Each row below holds a small network's activations on one input, seen along a few directions.
In each table, some parts of the input vary, and every possible input appears once, in random order.
A made-up example of a description, with smaller parts first: one of 2 separate values, together with either a single point or one of 9 places around a ring or (one of 6 places along a line, together with one of 8 places around a ring).
Shared parts are said once, and a part with two or three values counts as separate values.
(in the rows, 128 means zero)

Other details of the inputs shift rows strongly along two fixed directions, in all tables alike. That doesn't count.

Rows:
r1: [ 92 190 128 191 150 212  71  75 124 107 106]
r2: [118  71 130  59 145  92 177 171 117 175 125]
r3: [111 188 143 162 121 187  77  45 120 138 105]
r4: [145  58 124 102 121 109 144 197 117 188 106]
r5: [110 205 129 150 130 188  47  57 101 220  51]
r6: [184  99 112  66 166  89  76 124  95 159 115]
r7: [122 160 142 121 112 165  76  81 111 207  83]
r8: [144 122 134 162  93 113 151 125 138  60 200]
r9: [111 202 130 175 134 187  69  45 108 163  74]
r10: [136 106 113 143  87  82 178 138 157  38 213]
r11: [138  62 131 113 130  86 137 204 121 184  92]
r12: [151 187 132 133 151 162 106  85 109 200  74]
r13: [139  95 129 122 153 131 145 158 112 184 116]
r14: [ 78 209 133 109 145 176  73  26 105 195  50]
r15: [ 55 207 118 167 120 189  75  84 145  32 154]
r16: [143 104 138 135 122  83 135 139 112 175  79]
r17: [137  83 126 179 124  79 172 200 146  37 192]
r18: [163  93 118 155 121 108 185 201 149  32 196]
r19: [142 140 116 197  93 111 149 131 137  30 201]
r20: [136 116 130  72 163 140 150 138 136 189 104]
r21: [142  73 119  67  91  80 153 153 130 195 109]
r22: [183  90 145  79 122  97 173 153 121 190 119]
r23: [ 86 190 139 192 136 219  72  65 139  63 145]
r24: [140 134 118 123  95  80 187 149 151  11 198]
r25: [112  92 124  77 130 135 123 146 132 199  98]
r26: [166  75 145  77 148 122 170 179 126 182 124]
r27: [113  63 131  61 136  99 169 164 120 167 102]
r28: [125  93 139 127 157 118 126 156 115 190  69]
r29: [130 179 110 122 202 184  13  76 108 101 122]
r30: [ 82 224 129 134 166 198  95  72 137  89 123]
r31: [122 203 120 155 120 157 120  72 157  57 163]
r32: [146  94 121 177  68  53 151 189 143  41 172]
r33: [115 115 122  75  99  93 134 130 117 171 101]
r34: [124  83 127  81 149 120 159 147 132 185 126]
r35: [155 102 137 113 169 105 153 181 124 178  91]
r36: [118 127 131  71 134  99 147 106 106 205  98]
r37: [108 157 141 163 143 182 107 102 133 100 161]
r38: [121 103 131 156  94 142 128 163 148  51 187]
r39: [102 113 118 150 113 141 144 131 160  34 179]
r40: [179 100 137 106 138  65 167 171 118 191  88]
r41: [116 133 115 157  86 117 144 102 156  33 178]
r42: [138 135 125 202 101  79 149 146 140  30 186]
Description of these inputs: one of 2 separate values, together with either a single point or (one of 4 places along a line, together with one of 5 places along a line).
Question: The inputs of r5 and r4 match in every part but the choice among 2 separate values. If r32 is changed in the same way as r5 into r4, which row does it become?
Answer: r11
Question: A walk changes only the place on the line of 4. It starts at r24 and steps to r36. List the rest of the walk in order.
Answer: r14, r33
Question: Change only the choice among 2 separate values in r6. List by row number the other rows that result.
Answer: r29

Rows:
r43: [121 194 132 145 175 171  76  98 110 169  65]
r44: [131 132 112 164 126 125 107 159 136  68 143]
r45: [135 106 126  71 121 126 122 136 123 155 129]
r46: [ 97 166 135 147 115 161  81  70 111 177  89]
r47: [138 177 136 176 142 187  81  99 133 120 122]
r48: [133  98 127  74 150  93 153 135 120 146 120]
r49: [116 117 124 103 124 137 112 110 123 117 147]
r50: [133 159 130 161  91 146 129 102 137 110 136]
r51: [139 122 131  49 160 113 136 130 114 202  79]
r52: [154 103 141 139 148 141 117 130 120 176 110]
r53: [117 170 134 152 129 138 128  84 117 164 108]
r54: [153  71 128  68 131 111 159 135 119 176 133]
r55: [149 125 125  77 142 116 154 134 128 158 133]
r56: [143  66 118 127 135  86 136 181 119 128 126]
r57: [143 132 126  81 136 154 123 105 126 174 116]
r58: [ 89 172 120 116 155 163  73  67 123 133 110]
r59: [ 59 140 133 160 137 186 143 126 157  61 165]
r60: [134 105 125 150  64  96 151 161 143  64 173]
r61: [107 161 118 167  92 121 113 120 148  67 141]
r62: [138  86 136  96 125  69 170 150 112 192  87]
r63: [149 116 132 173 138 111 148 153 135  75 173]
r64: [147  98 130 115 101  64 179 173 134 123 124]
r65: [114 145 115 102 132 134 106 117 137 104 135]
r66: [146 107 120 174  98 120 124 177 142  30 188]
r67: [156  66 134 108  96  87 177 148 118 183 119]
r68: [109 121 122 152 100  98 129 127 135  96 136]
r69: [158 130 125 181 120 111 155 173 149  31 193]
r70: [122 153 123 132 139 135 136  98 136  76 173]
r71: [116 147 136 155 152 171  65  99 108 165  99]
r72: [153  76 131 115 153  82 154 177 110 155 109]
r73: [139 152 135 123 121 119 146 117 123 187  97]
r74: [ 58 185 135 144 150 223 112 106 151 115 119]
Question: What is each input in this table made of?
Answer: one of 2 separate values, together with either a single point or (one of 3 separate values, together with one of 5 places around a ring)
Question: The inputs of r62 and r64 match in every part but the choice among 2 separate values. If r49 is changed in the same way as r62 into r64, which row does it become?
Answer: r45

Rows:
r75: [117 145 135 135 142 168  84 107 122 150 100]
r76: [131  80 125 113  94  87 157 154 135  89 168]
r77: [142  78 125  37 185 106 144 137 106 214  91]
r78: [132 153 130 157 130 134 109  98 118 114 144]
r79: [108 162 116 146  99 142 120 119 145  63 154]
r80: [152 113 126 135 122 106 136 131 125 129 145]
r81: [ 99 171 132 140 132 167  99  70 120 143 125]
r82: [122 140 119 143  91 137 124 123 150  57 170]
r83: [137 102 140 126 136 130 151 155 128 143 121]
r84: [137 108 119  83 160 114 140 141 134 109 154]
r85: [147  89 117 129 113  72 152 160 123  95 143]
r86: [114 156 134 129 124 163 112  87 126 143 121]
r87: [110 145 124 183 132 162 108 105 133  68 161]
r88: [120 110 131  91 129 106 151 136 128 191  97]
r89: [138 134 127 164 125 115 145 118 131  82 151]
r90: [146 115 124 146 124 110 135 121 121 112 147]
r91: [131 158 129 127 136 134  98 108 113 154  89]
r92: [104 164 130 151 140 166  88 112 125 117 107]
r93: [109 173 134 143 122 164 123  93 137 116 132]
r94: [131  97 133 132 135 126 134 146 120 141 140]
r95: [110 134 119 167 120 130 117 143 143  55 160]
r96: [156 101 123 105 117  85 143 166 119 145 120]
r97: [165  92 126 111 110  89 140 160 125 129 137]
r98: [126  90 129  86 123 111 133 121 117 185 100]
r99: [128 134 140 119 153 158 121 128 119 194  90]
r100: [120 152 123 159 122 166  93 121 141  84 144]
r101: [146  74 128  81 102  94 156 162 129 153 131]
r102: [138  98 124 135 117 109 162 187 146  92 152]
r103: [114 138 139 146 149 152 122 119 122 145 118]
r104: [121 130 140 112 155 145 120 135 118 197  73]
r105: [142 155 128 168 114 128 139 126 140  61 166]
r106: [137 136 129 128 137 107 131 128 126 155 107]
r107: [145 156 130 142 129 139 129 118 130 132 123]
r108: [122 165 121 150 131 130  96 104 125 116 118]
r109: [139  90 126  87 108  93 177 172 137 157 123]
r110: [112 123 125 162 133 126 138 142 137  82 142]
r111: [115 174 137 143 154 190  98  99 126 171  92]
r112: [129 108 135 136 139 129 145 147 133 139 129]
r113: [139 114 121 140 113  84 138 152 124  84 152]
r114: [163  97 133 134 111  89 174 163 134  93 155]
r115: [132 175 123 155 126 139 116 117 137 103 127]
r116: [104 142 123 116 121 129 116 111 128 143 113]
r117: [110 125 134 100 132 116 142 124 121 181  99]
r118: [120 129 126 136  98 130 127 120 142  70 158]
r119: [132 135 127 137 139 109 132 120 121 140 108]
r120: [100 172 134 131 129 156 116  95 133 137 105]
r121: [139 127 123  72 165 137 127 132 125 144 128]
r122: [158  96 131 123 124  87 165 154 129 137 137]
r123: [161 118 120 143 106 112 145 148 135  89 167]
r124: [107 156 125 112 122 145 109 108 125 152 104]
r125: [129 152 124 170 113 123 102 108 132  53 166]
r126: [121 135 142  99 135 146 137 106 120 197  87]
r127: [124 104 123 136 105 114 154 125 133  89 167]
r128: [137 147 128 156 118 114 138 134 137  76 144]
r129: [116 101 122 114 103  92 152 150 129 101 149]
r130: [108 149 135 157 154 166 113 100 123 139 110]
r131: [117 141 118 125 152 130 127 121 139  34 190]
r132: [ 93 169 129 153 149 165  79 101 118 133 104]
r133: [126  96 128 125 111 104 175 137 135 107 151]
r134: [119 141 122 137 131 149 107 140 131 124 117]
r135: [119 156 126 174 124 168 106 118 138  71 165]
r136: [145  91 128 108  99 101 185 167 144 113 156]
r137: [139 152 117 141 116 124 114 132 130 102 130]
r138: [140  76 125 111 100  91 172 156 137 116 167]
r139: [152 132 128 101 134 131 101 118 115 199  84]
r140: [131 135 130 128 141 166 108 124 123 171 111]
r141: [131 170 133 125 147 140 106 107 118 182  82]
r142: [142  92 131 137 120 124 146 161 132 104 156]
r143: [109 119 124  99 128 119 127 115 116 172  93]
r144: [124  86 128  90 125  91 169 147 124 174 105]
r145: [120 183 116 118 159 176  99  98 141  77 152]
r146: [125 144 128 110 122 156 120 104 126 173 113]
r147: [131  88 124 102  96  89 164 166 134 102 144]
r148: [118 119 131 140 132 138 105 129 124 120 132]
r149: [122 162 128 164 129 120 121 115 130  87 141]
r150: [150 123 129 128 119 115 116 127 124 121 125]
r151: [119 117 139 107 128 121 152 121 122 168 117]
r152: [117 127 132  95 129 137 106 100 121 194  92]
r153: [118 129 129 137 138 148  95 119 129 141 117]
r154: [159 117 131 109 130 118 130 132 113 181 114]
r155: [134 149 128 131 136 133  89  96 120 157 104]
r156: [146 108 128 105 139 109 112 115 106 192  88]
r157: [136 103 128 127 121 128 122 155 132 119 138]
r158: [134 172 132 154 134 157  96  86 120 126 123]
r159: [137 122 124  90 155 130 137 136 134  89 154]
r160: [137 140 139 131 143 124 129 111 112 167 108]
r161: [132 105 132 123 142 136 124 136 122 172 119]
r162: [133  75 134 111 136  92 163 182 124 155 121]
r163: [129  76 127  98 143 104 137 161 110 189  88]
r164: [111 159 129 161 134 154 116 133 140  94 134]
r165: [136  83 130 113 105  90 184 159 142 114 157]
r166: [113 148 122 156 125 147 107 138 135  83 140]
r167: [108 147 131 148 147 147 113 125 133 138 111]
r168: [106 145 129 147 147 166  81  93 119 142 103]
r169: [127 112 127 110 108 104 165 156 140 122 138]
r170: [113 165 128 140 117 164 111  91 132 118 141]
Question: The inputs of r113 and r108 match in every part but one. If r94 is changed in the same way as r113 into r108, which row does it become?
Answer: r161
Question: The inputs of r142 and r135 match in every part but one. If r128 is changed in the same way as r142 into r135, which row does it become?
Answer: r141
Question: What is each input in this table made of?
Answer: one of 6 places along a line, together with either a single point or (one of 3 separate values, together with one of 5 places around a ring)
Question: A walk changes only the place on the ring of 5. It starts at r155 and steps to r80. List the rest of the walk in order.
Answer: r122, r106, r108
Question: A walk changes only the place on the line of 6. It starts at r100 and steps to r157. List the rest of the walk in order.
Answer: r75, r153, r148, r168
Question: Change only the choice among 3 separate values in r157. List by row number the other rows that result.
Answer: r97, r101
Question: Change only the place on the ring of 5 in r88. List by row number the other rows that result.
Answer: r116, r138, r152, r165
Question: Change only the choice among 3 separate values in r87. List by row number the other rows that result.
Answer: r90, r127
